Here are a small network's activations along a few directions, averaged over the inputs that share one value of a field.
Values that are neighbours, or in one group, have similar rows; names and order tell nothing.
In the rows, zero is written as 500.
Random noise pushes rows far along 2 fixed directions. That doesn't count. These rows show it; they differ only by the noise:
[466 541 591 597 471 568 398 464 492 506 556 398]
[636 495 662 620 529 397 572 393 334 552 428 608]
[570 517 596 619 498 455 512 420 422 550 481 548]
[515 537 522 622 468 498 466 443 508 557 526 511]


Field Leko:
k2: [485 552 373 322 584 481 463 431 452 500 392 589]
k14: [605 473 839 556 595 426 533 456 303 510 436 503]
k12: [573 451 316 594 572 388 547 462 653 490 273 688]
k6: [474 480 624 450 495 703 419 715 607 499 673 342]
k7: [449 430 525 269 622 511 357 563 428 445 494 464]
k15: [466 595 394 587 421 385 407 427 544 625 525 439]
k4: [571 385 384 559 434 488 476 433 644 519 358 594]
k13: [471 458 431 693 494 484 539 429 555 595 506 674]
k5: [508 494 397 506 464 518 566 589 466 668 655 466]
k9: [510 595 395 549 525 495 709 664 489 626 541 557]
k8: [519 530 450 239 583 430 442 518 536 518 435 651]
k10: [322 582 282 420 413 741 446 533 695 309 757 241]
k3: [292 423 593 497 548 542 416 504 616 437 415 273]
k11: [387 514 763 349 408 682 473 567 224 145 555 176]
k1: [627 455 416 429 374 381 687 512 532 400 530 668]
Leko is arranged as 5 separate groups.
Q: List the group mates of k2, in the order listed.
A: k7, k8
Q: List the group mates of k13, in the order listed.
A: k14, k15
Q: List the group mates of k12, in the order listed.
A: k4, k3
Q: List the group mates of k11, in the order listed.
A: k10, k1

Field Vofir:
v15: [550 383 629 701 475 442 487 387 368 463 388 444]
v10: [435 484 455 328 488 602 438 568 549 427 491 395]
v4: [480 476 787 502 521 611 454 564 316 493 617 340]
v11: [659 466 836 420 600 374 714 518 150 397 418 636]
v14: [555 566 597 471 525 499 491 552 425 622 622 569]
v9: [432 542 402 474 405 590 517 549 604 390 606 401]
v13: [511 483 442 484 532 416 474 387 449 520 405 552]
v3: [409 500 271 655 394 540 363 464 841 597 588 444]
v12: [566 518 704 549 538 505 613 590 311 571 478 523]
v2: [534 477 632 365 585 545 487 543 382 339 425 407]
v1: [429 444 632 462 575 569 354 415 439 403 450 376]
v7: [365 551 335 614 394 671 238 471 740 566 631 348]
v8: [356 596 371 505 573 499 442 521 660 517 444 510]
v6: [549 520 421 450 408 462 638 497 527 481 554 597]
v5: [626 446 555 392 599 356 627 495 376 454 373 559]
Vofir is arranged as 5 separate groups.
Q: List the group mates of v1, in the order listed.
A: v13, v8
Q: List the group mates of v11, in the order listed.
A: v9, v6
Q: List the group mates of v10, in the order listed.
A: v2, v5
Q: List the group mates of v3, in the order listed.
A: v15, v7

Field Sota:
j3: [488 518 686 370 446 654 483 676 423 386 663 288]
j4: [536 532 570 556 488 602 557 594 488 541 636 372]
j10: [528 560 158 525 368 415 735 539 683 580 627 802]
j11: [606 440 861 615 608 424 446 348 248 513 337 459]
j14: [548 431 555 708 536 372 554 382 427 621 321 617]
j8: [433 486 507 693 457 531 391 454 590 533 480 417]
j15: [483 484 263 361 527 405 535 493 664 464 395 588]
j6: [473 487 415 329 600 486 479 523 538 441 461 528]
j13: [469 480 509 281 597 497 404 497 434 410 435 471]
j9: [435 590 435 522 382 612 602 674 619 482 733 355]
j1: [531 489 925 473 493 652 479 525 217 380 667 261]
j7: [398 495 699 601 581 603 302 446 425 508 440 321]
j2: [453 504  79 442 418 455 482 458 760 489 437 690]
j5: [531 476 544 308 510 489 476 483 362 345 441 512]
j12: [319 552 663 580 499 690 199 523 543 528 596 200]
Sota is arranged as 3 separate groups.
Q: List the group mates of j12, in the order listed.
A: j11, j14, j8, j7
Q: List the group mates of j6, in the order listed.
A: j15, j13, j2, j5
